Each row below holds a small network's activations on one input, seen along a few directions.
Each table varies a few parts of the input and shows all the possible inputs, shuffled.
Descriptions start from the smaller parts, as in this example, which fits no table here: ring(5) and (point or line(9) or (values(3) and line(6))).
Shared parts are said once, and a part with two or three values counts as separate values.
In the rows, zero is written as 100.

Other details of the inputs vary at random and push rows far along two fixed directions, the same in every table; ignore that.

A family of inputs:
r1: 75	108	107	126	99	90	87	93	92	101	102	100	114	122	83	109	95
r2: 193	66	54	89	93	156	121	111	85	74	81	168	11	72	158	81	50
r3: 83	63	103	100	139	36	92	86	148	65	170	118	129	30	81	143	108
r4: 110	104	99	81	105	107	105	109	95	106	103	82	101	93	108	86	115
r5: 44	139	111	90	98	95	89	81	69	126	103	55	139	141	68	95	109
r6: 79	99	93	112	103	102	97	89	91	102	108	110	95	111	89	106	89
r7: 176	71	67	93	73	137	122	95	121	96	58	185	17	72	137	109	41
r8: 74	106	102	118	90	122	97	107	86	118	83	94	92	140	94	93	105
r9: 88	129	121	93	73	100	102	94	114	137	58	84	113	124	84	104	106
r10: 87	50	103	101	135	49	97	105	158	71	161	118	117	33	91	138	121
r11: 82	87	104	123	100	100	94	112	107	103	100	108	97	114	95	108	106
r12: 114	115	122	122	85	108	92	116	90	97	73	80	112	126	111	84	115
r13: 85	133	96	82	97	107	100	89	67	115	92	72	111	128	90	82	100
r14: 126	121	114	125	84	107	91	101	78	87	73	94	106	123	111	85	92
r15: 91	86	84	88	97	128	107	109	92	112	97	108	74	111	109	94	98
r16: 101	64	104	73	140	43	108	102	151	73	166	93	135	13	98	123	130
r17: 112	135	117	105	92	99	94	95	75	95	82	66	129	118	99	81	102
r18: 81	122	100	81	97	114	103	106	78	122	89	66	108	129	95	79	118
Each input here is: values(2) and (point or ring(8)).
- Changing only the values(2) part turns r5 into r15. The same change can be made to r14. Which row results? => r12

A family of inputs:
r19: 124	95	90	87	80	122	120	101	104	107	81	116	78	101	119	97	75
r20: 80	125	133	106	108	59	85	95	106	102	104	51	153	102	78	111	125
r21: 68	155	145	114	91	69	83	96	89	113	94	31	175	142	69	96	123
r22: 62	132	108	89	121	60	84	71	90	108	135	61	150	95	61	100	115
r23: 101	60	73	69	152	39	116	93	149	77	189	129	101	11	90	133	99
r24: 100	58	78	69	152	35	108	103	154	85	179	136	90	5	85	127	119
r25: 127	61	78	89	116	116	112	116	115	80	116	123	71	71	129	97	111
r26: 99	34	82	65	145	59	121	104	151	61	192	118	108	6	111	129	109
r27: 121	97	93	83	82	126	113	92	92	102	77	123	82	93	119	99	73
r28: 102	68	81	100	90	141	81	117	105	110	95	147	43	120	108	125	73
r29: 125	132	91	114	88	134	102	106	55	118	51	93	65	153	107	73	85
r30: 59	133	129	98	96	95	89	114	84	119	95	40	140	133	83	76	142
r31: 107	69	91	145	97	151	114	104	121	101	78	139	59	96	100	107	67
r32: 78	145	138	113	98	73	79	99	97	114	84	46	162	137	72	96	141
r33: 130	103	95	94	68	135	112	115	96	120	51	121	58	116	119	80	89
r34: 76	28	82	123	130	53	106	99	140	92	178	159	98	27	102	145	103
r35: 119	124	101	101	64	141	109	101	74	125	36	90	76	143	117	83	83
r36: 59	121	123	94	108	86	95	100	84	108	108	33	146	118	84	94	134
r37: 142	100	108	116	84	112	95	123	102	94	69	119	73	106	118	85	98
r38: 130	133	88	111	83	147	100	101	45	107	53	112	65	148	114	69	70
r39: 133	104	86	95	75	140	112	106	97	117	50	120	65	122	124	87	92
r40: 20	132	135	122	95	63	84	67	104	109	111	76	134	146	57	122	123
r41: 125	56	77	82	114	117	113	107	104	64	129	133	74	50	134	104	86
r42: 143	122	108	123	70	140	92	108	65	88	47	110	83	134	125	81	74
r43: 129	80	83	82	85	120	110	83	106	95	93	129	76	74	119	100	71
r44: 64	151	141	111	94	66	70	77	86	105	102	33	181	124	65	97	123
r45: 124	87	86	99	88	142	101	101	75	81	94	103	78	103	127	77	86
r46: 98	62	68	118	89	113	101	115	101	76	74	152	61	124	110	105	66
r47: 56	132	110	87	134	46	90	87	108	120	134	58	155	100	54	107	146
- What do these inputs look like to the network? => values(5) or (values(4) and line(6))
- What sort of input is r31? => values(5)
- Which other rows does r24 become when the line(6) part takes its other values? List them by row number. => r22, r23, r29, r38, r47

A family of inputs:
r48: 135	73	76	116	90	153	108	123	95	102	72	144	32	112	129	88	83
r49: 82	125	110	67	89	81	103	85	116	130	86	84	119	102	80	110	107
r50: 97	86	111	94	125	64	102	106	133	94	139	88	124	55	92	115	125
r51: 67	119	100	89	108	97	97	81	84	110	115	75	122	109	79	100	99
r52: 58	118	110	109	112	76	96	93	100	120	115	79	124	113	71	103	122
r53: 150	52	84	114	104	98	110	105	128	60	112	160	61	51	132	114	78
r54: 147	116	110	143	51	173	92	123	62	97	15	109	61	171	137	66	78
r55: 61	105	113	122	98	83	91	90	101	103	106	95	121	119	81	112	105
r56: 108	146	119	126	83	115	95	105	68	118	58	70	109	151	98	70	111
r57: 78	111	133	116	97	77	86	100	110	95	105	67	147	107	87	110	119
r58: 135	156	108	116	57	152	96	113	38	116	17	78	78	188	122	50	92
r59: 98	75	108	109	112	65	100	100	132	74	126	108	124	62	99	120	107
r60: 159	97	81	95	88	124	102	111	83	86	75	131	57	102	132	84	77
r61: 158	64	76	103	116	99	109	109	120	77	117	154	56	46	125	106	82
r62: 55	116	105	89	107	88	102	83	88	114	120	69	132	107	79	99	113
r63: 125	46	73	115	106	104	102	100	123	72	120	174	52	63	119	127	65
r64: 70	79	96	73	122	68	100	101	125	99	145	97	113	71	88	122	118
r65: 158	83	77	99	84	149	120	113	81	83	70	126	54	95	145	74	71
r66: 100	128	109	85	107	77	91	93	92	98	104	73	125	105	87	96	111
r67: 90	121	123	119	100	78	84	89	100	89	100	80	135	109	83	107	103
r68: 86	129	113	86	110	83	96	82	88	99	115	57	144	95	82	94	109
r69: 51	102	123	117	99	83	87	97	108	106	111	79	135	119	77	118	114
r70: 119	56	95	102	123	57	97	93	142	62	149	140	105	28	104	134	91
r71: 130	56	78	72	128	79	120	92	129	68	152	129	88	17	121	112	95
r72: 65	108	106	83	104	92	91	104	98	114	107	76	116	117	85	100	123
r73: 99	127	113	108	112	80	92	95	98	104	104	76	124	101	82	96	113
r74: 81	116	119	82	105	92	97	96	95	103	112	51	145	94	91	91	126
r75: 71	121	100	86	109	83	90	90	90	110	110	83	114	118	77	104	106
r76: 58	98	118	117	97	94	85	100	107	104	103	86	124	120	82	112	114
r77: 135	77	67	98	86	141	113	119	86	95	71	145	35	117	133	86	74
r78: 82	117	120	85	104	90	100	95	95	104	114	50	146	95	92	94	120
r79: 132	149	111	139	60	158	99	122	48	122	14	79	81	185	118	50	94
r80: 106	141	113	102	78	115	95	111	65	111	54	64	114	154	104	69	110
r81: 117	61	83	74	116	72	121	90	162	105	128	147	77	23	98	135	92
r82: 53	110	104	88	107	90	103	90	91	113	117	66	136	107	80	98	113
r83: 130	87	75	119	94	133	104	109	88	104	82	146	44	111	117	94	73
r84: 130	65	75	61	99	108	127	85	136	101	109	144	66	37	117	118	72
r85: 65	104	105	88	103	105	102	95	92	113	115	71	122	107	90	100	109
r86: 140	85	67	98	87	138	104	110	79	96	76	150	34	116	128	90	66
r87: 58	119	104	88	108	87	94	81	84	114	122	71	134	106	75	102	105
r88: 121	53	91	87	134	70	108	111	150	77	149	124	94	22	108	120	118
r89: 132	79	79	131	83	142	99	103	90	84	71	156	40	120	122	102	56
r90: 94	118	117	84	101	83	94	106	98	103	103	64	129	107	96	95	123
r91: 59	119	106	86	108	73	94	92	94	114	115	76	125	116	77	102	120
r92: 126	58	88	93	92	95	114	90	151	92	100	161	67	49	112	135	70
r93: 94	125	111	89	103	89	95	87	83	102	109	67	137	96	91	92	106
r94: 130	59	65	103	121	107	111	103	121	85	122	161	42	60	113	115	75
r95: 124	114	87	113	59	193	105	116	45	117	30	103	48	171	132	58	74
r96: 49	103	117	120	100	77	90	95	106	104	107	83	137	119	75	114	112
r97: 85	119	119	80	106	78	89	105	102	103	107	58	138	103	89	95	134
r98: 70	78	100	96	127	71	102	103	131	105	145	100	112	67	82	123	120
r99: 76	134	108	127	83	124	96	109	69	130	59	76	103	165	88	78	107
- Changing only one part turns r84 into r81. The same change can be made to r85. Which row results? => r98
- Changing only one part turns r73 into r68. The same change can be made to r50. Which row results? => r78
- What do these inputs look like to the network? => line(4) and (point or (values(2) and line(6)))
- Which other rows agree with r66 in the line(4) part? List them by row number. => r49, r58, r60, r64, r72, r75, r77, r80, r86, r90, r91, r97
- Which other rows does r48 become when the values(2) part takes its other values? List them by row number. => r88

A family of inputs:
r100: 125	86	102	152	78	141	94	110	89	84	67	130	79	129	123	104	75
r101: 105	95	79	107	83	147	114	106	94	123	57	119	47	134	110	94	73
r102: 96	119	88	93	97	129	103	90	70	121	85	106	77	135	102	85	87
r103: 78	51	87	99	117	75	101	94	134	71	144	133	102	67	100	135	99
r104: 144	106	95	85	83	137	109	125	77	99	64	104	74	114	128	76	85
r105: 86	62	91	93	108	69	90	91	143	85	127	143	93	62	94	134	91
r106: 116	97	89	127	68	125	104	99	84	94	59	144	57	136	116	96	61
r107: 96	67	65	86	128	97	108	91	117	96	131	139	64	72	91	120	79
r108: 111	74	74	61	129	72	108	87	114	95	152	115	93	47	102	115	100
r109: 132	79	97	79	113	76	99	95	140	77	126	115	107	38	109	109	96
r110: 80	103	85	105	89	143	105	97	80	111	80	98	82	142	94	98	84
r111: 99	54	57	88	132	98	112	107	125	90	144	148	50	57	99	121	88
r112: 133	65	94	84	124	68	117	104	150	75	136	113	101	29	119	113	103
r113: 109	102	117	150	81	112	93	110	104	108	61	110	95	129	109	106	90
r114: 142	83	101	103	103	81	108	93	121	64	111	127	84	51	115	114	87
r115: 129	89	111	148	75	132	92	123	98	98	63	135	72	128	117	103	76
r116: 55	86	87	101	112	109	101	98	94	107	119	92	95	106	82	101	101
r117: 115	129	93	87	73	122	110	89	65	120	72	90	88	125	107	81	81
r118: 95	38	96	130	128	72	96	108	137	65	155	139	102	39	105	131	99
r119: 98	59	92	104	100	91	101	113	129	86	116	146	75	88	106	123	88
r120: 137	125	109	112	78	121	105	108	91	103	56	89	102	123	112	67	105
r121: 106	53	72	57	125	83	116	89	125	82	161	116	98	31	112	123	102
r122: 131	123	121	112	78	116	83	99	93	94	59	92	96	118	109	91	97
r123: 140	75	106	105	107	90	108	107	130	76	102	116	80	63	125	111	101
r124: 118	120	93	88	75	128	109	100	76	128	63	90	87	127	108	75	105
r125: 88	141	127	97	99	64	99	83	100	99	106	54	159	98	78	91	111
r126: 43	115	113	116	110	62	81	103	100	106	121	80	134	130	69	111	128
r127: 101	87	79	101	91	154	109	107	68	107	88	120	53	119	124	75	82
r128: 93	102	84	95	85	132	97	93	98	120	74	117	67	120	91	103	75
r129: 135	107	122	115	84	118	94	117	94	88	72	98	86	117	115	90	100
r130: 137	100	81	87	77	141	117	108	81	120	63	108	56	118	134	81	82
r131: 41	128	121	77	103	87	97	93	97	134	118	62	137	119	68	105	123
r132: 65	74	98	119	104	92	91	106	100	87	118	110	101	108	97	104	103
r133: 83	133	135	94	100	74	91	105	105	106	109	45	159	110	79	91	126
r134: 117	106	115	143	73	121	79	103	100	104	57	122	91	126	104	107	78
r135: 111	58	81	54	120	78	114	103	132	96	155	120	89	34	106	122	102
r136: 63	118	127	143	112	65	75	106	103	105	117	77	147	118	70	115	126
r137: 45	139	116	83	99	81	104	71	87	130	111	68	138	115	67	101	107
r138: 143	78	83	98	122	89	106	116	117	71	130	120	83	57	121	93	103
r139: 95	97	100	124	77	115	101	109	99	107	62	117	76	142	112	101	88
r140: 121	69	87	62	126	71	120	106	133	85	129	107	102	32	117	114	105
r141: 46	135	117	75	98	89	88	76	97	136	105	67	136	115	68	105	114
r142: 138	123	101	109	96	114	97	103	81	93	78	90	99	123	113	73	92
r143: 129	125	100	90	83	123	109	110	76	110	52	87	98	119	112	70	106
r144: 112	116	116	117	108	88	87	112	93	85	103	81	108	106	99	93	123
r145: 102	62	79	107	116	80	97	97	120	78	124	149	73	82	104	122	85
r146: 50	130	114	83	101	87	103	83	99	138	101	70	134	116	68	97	130
r147: 152	116	87	91	79	132	117	104	69	93	56	114	69	107	129	74	68
r148: 108	94	84	91	91	134	104	106	64	107	96	91	78	113	119	73	95
r149: 95	95	119	140	96	81	92	101	121	103	91	112	120	98	86	115	110
r150: 38	128	107	92	103	76	100	73	98	126	111	71	133	114	52	113	99
r151: 80	133	110	80	121	71	93	108	83	105	117	50	146	101	82	88	135
r152: 68	128	103	77	113	75	93	97	83	123	129	54	135	108	78	94	133
r153: 47	123	103	84	121	79	96	93	92	124	134	73	124	106	73	102	129
r154: 100	94	109	139	109	81	83	96	107	92	107	116	111	101	91	118	93
r155: 96	109	93	93	86	135	115	100	88	128	71	105	70	127	114	89	90
r156: 88	133	132	108	114	63	81	88	95	93	110	55	148	111	77	101	127
r157: 103	57	66	86	114	103	120	98	136	101	116	149	59	59	95	120	90
r158: 140	89	103	129	88	137	96	118	75	72	75	107	67	113	132	74	94
r159: 101	92	95	83	115	99	103	110	83	86	115	80	113	79	110	82	110
r160: 73	129	116	76	109	84	97	94	84	99	110	41	162	104	85	96	127
r161: 35	118	113	88	105	87	94	96	105	131	114	65	130	124	54	114	114
r162: 121	108	104	117	92	127	98	114	74	86	84	80	101	119	120	62	99
r163: 116	118	93	76	76	126	96	93	81	123	74	93	86	115	108	87	89
r164: 140	113	115	122	79	118	99	108	94	93	55	101	87	116	114	82	108
r165: 80	141	122	70	100	78	86	90	92	114	91	49	154	102	79	93	119
r166: 39	120	111	80	110	94	99	80	91	119	125	62	143	113	75	108	122
r167: 120	67	104	97	120	80	101	97	128	57	137	108	109	48	112	122	112
r168: 117	111	113	152	73	112	94	97	89	97	63	123	92	125	103	104	71
r169: 47	119	121	115	91	67	89	93	109	117	93	81	141	132	66	109	128
r170: 127	74	79	63	139	68	109	97	117	76	142	116	101	35	109	110	100
r171: 134	107	101	108	88	131	103	106	85	81	81	89	102	116	124	78	93
- What do these inputs look like to the network? => ring(8) and ring(9)
- Changing only the ring(8) part turns r146 into r169. The same change can be made to r155. Which row results? => r139
- Start at r160 and move only the ring(9) part, one step at a time. The first step leads to r104. Which rows follow, in order? => r140, r143, r165, r147, r170, r151, r159
- Which other rows does r152 become when the ring(9) part takes its other values? List them by row number. => r108, r117, r121, r124, r130, r135, r148, r163
